A small network was trained on made-up records. Each row is its average activation on records with the value named, seen along a few directions.
Related values have similar rows: they may be neighbours, one step apart, or belong to one group.
Strong random noise was added to every row along 8 fixed directions; ignore it. To show where, here is one row again and again, with new noise each time:
[ 195  122 -600   15  -25  -53 -273 -107  142    5  137   -8 -232  -52
  291  173   50  -72  206  148]
[-184   30  449   67  -91   53  497    3  253 -247  207  165  337  -37
  -11   -9 -275  376  -95 -327]
[ -25  -75 -224 -254   65 -160  208   29  122  -89   87  183   -8   37
 -160  -14  -30  239  131 -116]
[ 186  145   25  361 -132  234 -372   35   48  -82   13 -380  228  -25
   77  383  -38  -57 -147  162]
[-215 -216  150 -258 -460 -181  386  200  351 -203  297  -37  290   69
 -941  229  124  -20 -228   21]
[  65    0 -210 -125   50  -47  -13   89   82 -171  -49   62  111   48
 -155   54  -36  207    5  -91]
[ 151  -47 -239  204 -390   93 -263  -85  149   57  164 -340  -27   88
  187  367  102 -242 -152  297]
[ 286  311 -229   54  527   98 -561  288 -180 -232 -327 -150  270 -153
 -407  218  -61  255  170  -35]
[ 148  135  -11  193  -20  124 -378   28 -119  -57  -83 -234   53 -252
   30  224  -69 -214  -66   68]
[  55  -99   -8 -336  134 -361  198  172  472  260   98   24 -173  485
   13  238   33   57  150  -48]


Values of V:
v7: [ 266  250 -327   42  -58  123 -517  288   84 -474 -298 -137  311  -10
 -516  111  178 -158 -499  -28]
v9: [-235  -46  234  -44  157 -123  131   89  -90  194  140 -204  -74   22
 -187  102  -21 -226   78   35]
v5: [ 235  199 -625 -241  176  -74   -7  -40  252 -189  -73  505 -151  172
  178 -311   84  270  134 -109]
v17: [ -83  -99  236   24  160   -3   68 -122 -254  473  190  -25 -271 -117
  -62  -39  150 -257  149  264]
v18: [ -21  -63   20 -262 -373 -356   60 -103  193  359  143 -112 -528 -203
 -265  120  318 -887    3  174]
v4: [-193  279  -31   40 -205 -105  252 -270  495  -74  268  405 -147  135
  662 -258 -183  240  316 -174]
v8: [ -49  391  157  301   75  -20 -281  -63  103   70  129  -64  -93 -163
  159  128 -145 -364  263  108]
v10: [ 207  174 -295  255  253  110 -238 -111 -123 -169  -39  -83   30   -7
  371  -97  -87  210  102  -78]
v16: [-109  113  446  214   49   10  380 -146   76   34  249  106    1 -256
  406  -45 -273  170  197 -261]
v2: [  98  -37 -291    6 -166  207 -147   39 -194 -239 -312  114  118 -120
 -154 -195  161  299 -146  -60]
v14: [-115 -215  335   51  157  249  158   24 -263  -18  -56  -97  210  174
 -216 -167   54   59 -308  119]
v1: [  79  -64  -95 -135 -105  117 -196   89 -176 -130 -401  104  138   79
 -346 -131  230  123 -234   77]
v13: [ -11   13 -550 -119  446 -185 -130   86 -182   72   85   67 -118  -20
 -201   13  127  249  644  139]
v11: [ 140  300 -829  206   47  136   27 -232  274 -231  403  243  -86   36
  282  -78  212  292  106  112]
v6: [ -62  -99  338    7 -417  193  -97  150  106  -29 -451   47  186  329
   75 -126   10 -303 -657   -7]
v3: [ -87 -112  361  -10 -298  -65 -132  191   49  198 -177 -285   -1  106
   34  121    4 -331 -121  116]
v15: [   5 -103  235  134 -388   54  -49   56   55 -121 -116  -51   60  -69
  179   37   29  -82 -224  -11]
v12: [   0  157  486  230  382   81 -191  229   21  -14 -136 -179  343  362
 -121   55 -206   87  -83  -98]
A value of V combines one of 3 hidden first parts with one of 6 second parts; all combinations occur once.
v5 and v18 share the first part; v5 and v1 share the second. Which value has the first part of v1 and the second part of v18?
Answer: v2
v12 and v9 share the first part; v12 and v8 share the second. Which value has the first part of v8 and the second part of v9?
Answer: v13
v16 and v17 share the first part; v16 and v10 share the second. Which value has the first part of v10 and the second part of v17?
Answer: v14

Values of S:
s18: [ 138 -213 -121 -119  171  -14  142 -184  -84  228 -115   -8 -127  336
  371 -137   41   91  -38    5]
s14: [ 126   71 -249  433 -392  451 -232 -291 -192  -83   18  -59  -52 -231
  417  -44   60  -68 -205  197]
s11: [ -47  248 -144  262 -193  129 -409  133  -41 -341   25  -76  140 -403
 -559   47   78 -503 -253  216]
s4: [ -33   82  334  114   -7   45 -136  172 -116 -377 -265   -7  294  -57
   36 -114 -311   59 -318 -367]
s5: [-151 -210  154   31 -421   64  418    5  469 -169  173 -120  358  585
   74  103  -75  171 -497 -148]
s3: [  49  474  193  436  361  226 -373  -23 -134 -142  -87 -110  267 -387
  190  176 -263  235  377 -121]
s2: [ -11  -24 -191  -42 -180   82  153   24  241 -328  133    6  297  241
 -139   52   74  368 -235 -138]
s6: [ 33 -45 257 -56 121  26 161 -76  32 243 102  10 -64 293 185 -13  -4  44
  13  93]
s7: [ -39 -201 -831   10 -716  122   21 -376    4   50  227   28 -301  -26
  101  -60  380  -55  -50  523]
s13: [ 136  179  454  128  424  -54  -98  270  192  386 -142 -182   55  587
  336  265  -31  167  173  110]
s10: [ -28  -66 -223  -80   83 -168  256  -23  182  -73  116  205 -115   84
  299  -49  -36  282  266 -183]
s12: [-326  315  147   -8   74  -74   -5   59  -61 -340  156  399   33 -689
 -544 -245 -191 -246  181  -70]
s15: [ 259  319 -228  126  -40 -195 -275  -38  434  284  216 -191 -405    0
  473  370  164 -291  302  194]
s1: [ 180  146   52  189  121  178    8   11    9 -144   48  -67  198 -187
  -23  155  -27  240   43  -26]
s16: [  79 -270 -357 -267 -266  -67 -243  133  137  -52 -344   -4   20  609
  285  -56  -23  -20 -226  -83]
s8: [ 208 -139 -284  -51   84  -46 -325   13  -55   86 -295  -91 -196  395
  369 -114   64 -267 -269  -21]
s17: [  91   31 -311  219 -431   69  267 -242  570   17  574   -8   53  325
  164  248  272  222  -25  225]
s9: [ -34 -298  188 -178 -108  -98  -61   12 -299  318 -204 -146 -203 -259
   18  -20   18 -241    5  123]
A value of S combines one of 3 hidden first parts with one of 6 second parts; all combinations occur once.
s5 and s16 share the first part; s5 and s2 share the second. Which value has the first part of s2 and the second part of s16?
Answer: s3
s14 and s7 share the first part; s14 and s11 share the second. Which value has the first part of s11 and the second part of s7?
Answer: s12
s18 and s10 share the first part; s18 and s8 share the second. Which value has the first part of s8 and the second part of s10?
Answer: s4

Values of U:
u6: [-256 -255  128  118 -645  -10  367 -109  238 -227  537 -162  157  -41
 -381  124   93 -173 -360  291]
u12: [-238 -183   23 -279  113  -52  456   24  114  -19  157  203   25  167
 -448 -154   71  120    3   17]
u4: [-107 -316  326   85 -220  -37   59 -158 -201  170  -28 -226   13  -36
  147   81 -146 -195  -83  -26]
u1: [ -26  150  156  274   -7  136  -78   30   99    4  296 -289  305   82
   79  333 -169  186  231  150]
u13: [-148  -60  352  274  -35  191  471 -233   11   88  534 -158  197   76
 -196  129  -36  262   36   74]
u14: [  17  523 -233   47 -296   56   46   11  414 -622  308  425  116 -767
 -237  -80 -172   15  126 -220]
u10: [-100  -27 -125 -134  263  -80  321 -163 -150  109  269  165  -63 -111
 -519 -175   76  365  461  244]
u9: [  81  428 -280  391  -73  287 -301  -85  346 -171  376   35  221   43
  190  153   67  148   34  282]
u8: [ -37 -107 -125  149 -209   82   21  -21  -68  -23   63 -147   30   68
   70  -24  118 -191 -292  -36]
u5: [  92  354  176  286  524   14 -144  142  341 -100  -63   10  202  345
  461  108 -250  373  322 -239]
u7: [ 104  623   16   -2  175 -171 -346  162  316  120  133   86 -345 -666
 -289  257  159 -676  423  119]
u2: [ -63    8  121   11 -127    0   27 -352 -189  -50  -69   27 -333 -544
  520 -219 -114 -222   22 -229]
u3: [-110   74 -255   47 -281  -93   40   98  231 -276  226  247   44   -1
 -218  -11  -35 -100  -13   -3]
u15: [ -35  382  266 -172 -169 -193  202  101  349 -138  -61  443 -121 -435
  103 -161  -97 -260  -33 -393]
u11: [ 117  -42 -422 -253 -264 -243   -8   14  329  128   35  186 -307  418
   92   13  347  -87  -37  172]
u16: [-145 -264 -287 -292 -178 -311  244   -6  266  344  311   46 -333  171
   25  233  148  -32  174   13]
U is arranged as a ring.
Going along U from u2 by way of its neighbour u14, in what order are u12, u4, u1, u7, u3 met?
Answer: u7, u12, u3, u1, u4
List every value one step from u8, in the order listed.
Answer: u6, u13
List every value one step from u10, in the order listed.
Answer: u9, u11
